These are the activations of a small neural network, seen along a few directions. Each row is one input.
In each table, some parts of the input vary, and every possible input appears once, in random order.
Descriptions start from the smaller parts, as in this example, which fits no table here: line(4) and (point or line(11) or (values(3) and ring(5))).
Shared parts are said once, and a part with two or three values counts as separate values.

Other details of the inputs vary at random and push rows far along two fixed directions, the same in every table; ignore that.

Rows:
R1: [-34   2 -27 -22 -30 -14   5  18  22   3   3 -44  40 -89]
R2: [-40 -14  -3 -38 -14 -30   0  -6  15 -17   1 -16  34 -55]
R3: [ 56  29   1  45  21  10  -5  94  -7  13  50 -17  20 -28]
R4: [-16   6  40  -7 -18  -4  43 -57   0  21 -30  29 -34  48]
R5: [ 15  46  64  24  20 -17  44  41 -21  75  49  40 -21  51]
R6: [ 13 -17   6   2   4  -2 -10 -18   0 -38  -9   4   9   1]
R7: [ 32  28 -19  40  16  -5 -15  64 -13  -3  10 -26  16 -19]
R8: [-43 -41 -71 -56  -6  26 -47 -61   1  -7 -22  -1  -6   7]
R9: [-56 -40  26 -44 -19   4  37 -80  17 -30 -14  13 -46  27]
R10: [ 21   5  -4 -11  21  33 -18  -6 -19  63  33  49 -22  68]
R11: [ 12 -20 -23  14   0  25 -21  13  14 -38  19 -18  -3 -30]
R12: [ 63  34  44  58  32  -1  -6  14 -29  23   9  54 -17  76]
R13: [-48   3 -20 -19 -11 -29   9  12   5   1  -3 -26  11 -40]
R14: [-30 -10   9  -8  -7 -14  13 -20  -2 -16 -26  -7 -17  12]
R15: [-35 -37  -8 -29 -19   5   7  -9  23 -41   4 -30   0 -45]
R16: [-10 -29  -9 -48  11  19 -34 -80 -14  15 -14  57 -12  61]
R17: [  0  21   0  -7  -2 -24   1  53  11   1  13 -22  36 -49]
R18: [  9 -17 -37  12 -18  22 -25 -12  18 -40 -16 -25  10 -43]
R19: [ 14  20  -2  14 -14  -5   6  46   6  15  -1 -29  27 -47]
R20: [ 22  12 -63 -14  -3  30 -48  34  -1  49  17  -7  38 -32]
R21: [ 27  18  11  47  21   4  -9  -7 -23   0  -8  25 -33  64]
R22: [ 31  16  -3  15  14 -16 -13  61   5  -8  15 -23  43 -44]
R23: [  0 -15  -7  -1   1   9   5  22  17 -26  15 -26   6 -34]
R24: [ -5 -10  60  -8   5 -18  23 -54 -15  -4 -23  45 -26  67]
R25: [-67 -29  10 -40 -17 -13  29 -87   5 -32 -44   7 -44  37]
R26: [-18 -31 -23 -16 -26  11   3 -36  27 -40 -31 -34   9 -45]
R27: [ 61  41  26  58  13   8  11  36 -20  36   6  19  -4  33]
R28: [ 26  30  23  38  23 -15  15  26 -21  23  -3  12 -16  47]
Description of these inputs: values(4) and (point or line(6)).
Changing only the values(4) part turns R11 into R18. The same change can be made to R9. Which row results? -> R4
Start at R21 and move only the line(6) part, one step at a time. The first step leads to R7. Which rows follow, in order? -> R28, R14, R25, R13
Change only the values(4) part in R19. List by row number the other rows that result. -> R14, R15, R24
Change only the values(4) part in R13. List by row number the other rows that result. -> R1, R2, R5

Rows:
R29: [-16 -12  17 -18   8   1  16 -51  -4   1   6  29 -18  37]
R30: [-24 -34 -37 -19 -29  15 -29 -38  36 -58 -20 -35  12 -48]
R31: [-39 -26  18 -31  -4   6   2 -41   3  -3   6  25 -23  27]
R32: [-15 -27 -28 -24  -4  14 -25 -20   5 -26  -6  -7   9 -26]
R33: [  1   2   9  12   6   5   0 -20 -13 -23 -10  19 -34  37]
R34: [  6   8 -11  28   6  -2   0  26 -13 -18  11 -17  -2  -4]
R35: [ 44  38  23  42  12  -2  -2  21  -8  21   8  31 -16  45]
R36: [ 37  25  32  10  34   7   8  41 -22  47  22  29 -13  61]
R37: [ 16  10 -18  35   1  -1  -9  50  -2  -4  15 -39  23 -43]
R38: [-37  -2   5 -22   5 -39  11 -47   0 -16 -36   7   1  13]
R39: [-12 -15  26  -7  -4  -6  28 -61   9  -5 -12  15 -24  23]
R40: [ 32  28  32  24  20  -1  19  37 -16   7  10   9 -22  49]
R41: [ -9   7  43  14  -4 -10  22 -10  -4   2   4  26 -37  38]
R42: [  3  -9 -16   6   6   1 -11   9 -11   5  14 -11  14  -9]
R43: [  4  -6 -26  -5  -7   7 -12  57  24 -31   7 -62  32 -75]
R44: [ -3 -17  17  -5   1   4  19 -21   7 -27 -20   3 -30  33]
R45: [ 11   1 -17  -6   0  10 -27   2   5   3  11   9  18  -5]
R46: [ -4 -22  16 -30   0   7  12 -32  -3 -11 -13  11 -10  30]
R47: [ -3  17  -4  18  12 -36  -3  16 -23  10 -21  -4  19   6]
R48: [ -1   9  -7  12   2  -9   9  18  12 -20  13 -16  -1 -26]
R49: [24 35 41 36  6 -8 21 52 -4 40 23 16  2  7]
R50: [  1  17  21  -5  17 -33  11   4 -14  11 -34   7   0  37]
R51: [-20 -17  15 -24   1  -3  17 -57   0 -10  -1  21 -13  22]
R52: [ 24  39  47  20  18 -10  14  41 -25  58  39  46  -6  45]
R53: [  5  33 -22   7 -15  11  -9   6  -4  42  -6   2   1   6]
R54: [ -5 -18  13 -15   0  10  -4 -53 -14  -8 -17  33 -20  36]
R55: [-33 -47 -47 -30 -34  16 -21 -46  42 -63 -32 -35  19 -66]
R56: [-51 -26 -58 -26 -33  12  -2 -37  10 -18 -28 -42   2 -44]
R57: [ 16  -1 -19 -11  -5   4  -4  56  16 -10   5 -39  42 -65]
R58: [-40 -57 -42 -35 -28   8 -12 -48  11 -58 -19 -41  21 -59]
R59: [-19 -15 -29 -18   9   3  -8   1  16  -3  20 -10   1 -21]
R60: [-37 -45 -42 -10 -22   3  -9 -32  18 -69 -19 -45   1 -49]
R61: [-13   8 -21   3 -12 -11 -14  67  15 -30  30 -42  21 -76]
R62: [ 39  25  10  20  11   3 -10  37 -19  26  13  10  18   0]
R63: [ -4 -24  -1 -14 -20   9  -8 -63  17 -20 -28  10 -12   9]
R64: [-13   5  17  10 -10  -4   5  25  12  -5  14 -14   1 -30]
R65: [ 35  15  -7  -2   5   0  -7  73   0  11  20 -31  41 -44]
R66: [  9  -1 -41  -4   6  11 -38  28  13   7  21  -7  14 -23]
R67: [ 48  30  32  51  17 -10  16  29 -28  49  14  17  -6  39]
R68: [-31 -12 -12 -33 -21  15  21 -38   5   8 -34 -11 -24  17]
R69: [ 24  17 -20  10  21  13 -30  58 -10  19  27  -5  22 -21]
R70: [ 21  10 -15  25   2   8 -11  44   7  -1   1 -19  22 -41]
R71: [-37 -31 -14 -33  -9   1  -9 -16  18 -10  13  -1 -13 -13]
R72: [ 47  37  13  23  13   1 -14  36 -15  41  24  25  18  20]
R73: [-17 -26 -15  -8   7   9 -13 -22  -8  -6   4  -3  -5   8]
R74: [ 32  21  -7  21  26   7 -22  47 -15  39  25  18  -4  18]
R75: [10  6  6 20  4 11 -7  2 -3 -7 -7 -2 -7  2]
R76: [ -2 -18  -5 -21  12  10  -2  -1   3   4   4   2 -20  26]
R77: [  9  18 -19  16   2  -6  -4  60  19 -10  29 -48  33 -75]
R78: [-18 -20  -3 -28  -9  -2  11 -34  10 -22   0  -5   9 -21]
R79: [ 13  -1 -33   4  -8   5 -29  37  14 -16   1 -40  33 -75]
R80: [ -4  17 -30  -1   4 -31 -31  37  -6  -7 -24 -25  39 -48]
R81: [-23 -15   9 -27 -15  -7   1 -12   4  -9  12   2   6 -20]
R82: [ -9 -15   9   2  -3   9   1 -47  -2 -31 -26  16 -34  30]
R83: [ 24   9  28  -3  20   6  12  12 -17  28   8  25 -11  54]
R84: [ 39  62   8  34  19 -37 -23  56 -20  45  -4  17  30  20]
R85: [ -4  20 -42  -1 -15  11 -13  26  -2  24  -9 -23   9 -35]
R86: [-13 -13  -6  -4 -10   7  -9 -47   6 -43 -17  11 -27  29]
R87: [-12 -25  12  15  -5   7  23 -52  -4 -12 -25   8 -21  31]
R88: [ -7   0  16  -5  -9  -8  13  12   6   5  10   3  12 -26]
R89: [ 15   0  -4  19   0  -1   8  13  -9   6   3  -8  18 -14]
R90: [-15 -27  -3   0  13   7   1 -44 -11   6  -2  20 -36  53]
R91: [  6  -5 -20   5   2  -1 -11  20  -9  -2  13 -21  26 -31]
R92: [ 29  34  40  27  18 -10  33  15 -12  43  17  33  -2  32]
R93: [ 10 -15  36  -8   0   4  26 -38   1   3 -23  13 -29  47]
R94: [  1   7  18  -6  -6  -9   6  23  -2  11  20   2  14 -19]
R95: [ 45  30 -11  17   1   2 -25  56   0  22  24  -7  43 -31]
R96: [  7  -9 -24 -10 -17   9 -18  -4  18 -16  -7  -9  29 -39]
R97: [-21 -18  36 -12 -18  -7  18 -48   7  -3  -8  15 -25  15]
R98: [-21  -5  14  -1   3  -6  23 -38   1 -31  -1  12 -36  31]
R99: [ -4  38   1   5 -15  -4  14  41  -6  58  13  -4  -2  -6]
R100: [-15 -12  22   2   0  -1  33 -48  10  -8 -13  14 -21  19]
R101: [-11  28  20   2   3 -46   2  30 -11  20  -9   8  18   0]
R102: [  4 -12  34   1   3  13  31 -29   4  -4 -26  14 -24  45]
R103: [ -4 -11  -9 -14   5  19 -22 -26   3  -1   3  22  -5  24]
R104: [-29  14   4 -11 -10   5  33 -49  -5  35 -17  18 -34  42]
R105: [-25 -19   4 -24   9   6   6 -41   3  -4   8  19 -18  26]
R106: [ 25  10  23  18   6   8   6 -12 -14  19 -11  33  -9  34]
Changing only one part turns R97 into R93. The same change can be made to R31. Which row results? -> R36
Changing only one part turns R30 into R75. The same change can be made to R53. Which row results? -> R85
What is each input in this table made of? -> line(6) and (values(2) or line(11))
Which other rows agree with R91 in the line(6) part? List them by row number. -> R34, R37, R42, R47, R56, R58, R60, R67, R73, R87, R89, R90
Start at R86 and move only the line(6) part, one step at a time. The first step leads to R33. Which rows follow, in order? -> R34, R40, R98, R61
Which other rows agree with R59 in the line(6) part? List them by row number. -> R29, R38, R39, R48, R51, R77, R78, R92, R98, R100, R104, R105
